These are the activations of a small neural network, seen along a few directions. Each row is one input.
In each table, some parts of the input vary, and every possible input appears once, in random order.
Descriptions start from the smaller parts, as in this example, which fits no table here: values(2) and (point or line(11) or (line(4) and ring(8))).
Shared parts are said once, and a part with two or three values counts as separate values.
In the rows, zero is written as 128.

Other details of the inputs vary at random and push rows far along three fixed directions, the same in every table; ignore that.
These rows show it; all are for the same input, with only those details redrawn:
[130 105  71 161 121 136  87 111 119  73  98]
[133 108  69 165 123 137  90 107 116  68  99]
[183 180 140 139 174  94 210  54  88 111 218]
[187 142  30 137 155 126 167  45  53  86 197]
[112 129 187 146 132  99 111 141 168 120 112]
[117 134 185 152 135 100 118 134 162 112 115]
[138 112  70 169 126 138  97 101 113  63 102]
[130 105  71 160 121 135  87 112 119  75  98]

A family of inputs:
row 1: [118 102  73 163 108 143  95 112 110  67 100]
row 2: [106 127 181  36 136  98 120 156 145 228 163]
row 3: [140  97  57  57 113 126 109 139 103 206 139]
row 4: [143 163 184 134 134 127 135 107 157 107  95]
row 5: [ 91  87  82 132  87 169 101 168 132 126  76]
row 6: [118 160 183 156 122 129 143 178 136 120 103]
row 7: [ 96 109  87 127 112 165  75 138 124 114  84]
row 8: [ 96 110 199 138  99 123 118 168 173 135 116]
row 9: [177 184 147 152 145 116 228  48  76 107 225]
row 10: [132 136 183 153 127 107 115 137 172 131 109]
row 11: [114 155 182 152 128 154 148 133 158 107 116]
row 12: [117 125 181  41 146 107 133 158 146 215 168]
row 13: [102 157 184 148 118 145 135 131 158 120 110]
row 14: [121  97  50  81 125 144 134 149  90 183 157]
row 15: [142 174 148 117 138 121 223  94  94 164 195]
row 16: [128  97  70 164 115 152 105 118 111  57 104]
row 17: [104  96  56  71 115 134 119 153  95 205 151]
row 18: [165 164 147 120 164  88 188  80 104 136 209]
row 19: [164 131  77 144 128 168 115  93 118  61  84]
row 20: [130 143 181 155 151 133 145 141 147 120  96]
row 21: [116 120 188 142 137 105 115 154 173 118 114]
row 22: [108 146 190 140 142 146 129 145 156 116 108]
row 23: [156 100  57  68 125 136 127 134 100 185 146]
row 24: [ 86  91  73  32  81 111  84 217 106 248 149]
row 25: [112 140 188 144 139 122 126 147 154 144  87]
row 26: [137 129 184 155 133 115 120 146 177 123 109]
What is each input in this table made of?
Answer: values(2) and (point or (values(3) and line(4)))
The inputs of row 25 and row 20 match in every part but the values(2) part. If row 4 is changed in the same way as row 25 into row 20, which row does it become?
Answer: row 19
Which other rows does row 14 become when the values(2) part takes its other values? List them by row number.
Answer: row 17

A family of inputs:
row 27: [115  57  56 146 103 136  23 129 140  86  71]
row 28: [105 133 227 157  89 114 151 161 200 133 107]
row 29: [137 177 231 124 142 161 137 188 181 154  78]
row 30: [139 100 104  42 138  76 106 123 123 202 204]
row 31: [104  72  47 123 113 144  30 135 149  78  57]
row 32: [ 69  72  40 152  51 163  57 162 130 101  78]
row 33: [129 120  79  76 135  72 135 198  77 234 176]
row 34: [119 184 183 137 164 127 228  96 108 164 198]
row 35: [ 56 152 238 148  91 108 121 183 159 128 137]
row 36: [116 129 235 143 140  79  97 139 192 127 114]
row 37: [177 156  11 103 127 199 143  78  60 139 120]
row 38: [ 46 147 232 156 131 137 126 198 164 132 102]
row 39: [133 105  94  26 143  82 113 127 129 200 196]
row 40: [ 90 169 241 113 128 141 152 167 142 146  69]
row 41: [137  85  99  45 133 144 173 164 113 210 188]
row 42: [ 80  55  48 141  84 194  64 168 146 125  39]
row 43: [150 149 139 200 152 129 104  82 149  10  75]
row 44: [151 145  11  97 121 191 145  76  45 139 116]
row 45: [145  89  97  45  89 119 152 160 121 205 207]
row 46: [159 135 129 246 131 112 134 125 133  47  46]
row 47: [209 169 108 204 179 121 188   7  77  28 181]
row 48: [209 188 101 188 187 119 181   9  80  16 174]
row 49: [169 155 193 131 172  75 184  68 127 139 213]
What is each input in this table made of?
Answer: values(2) or line(9) or (values(3) and line(4))
Which other rows does row 28 become when the values(3) part takes its other values? List them by row number.
Answer: row 37, row 42
Which other rows does row 38 become when the values(3) part takes its other values? List them by row number.
Answer: row 35, row 40
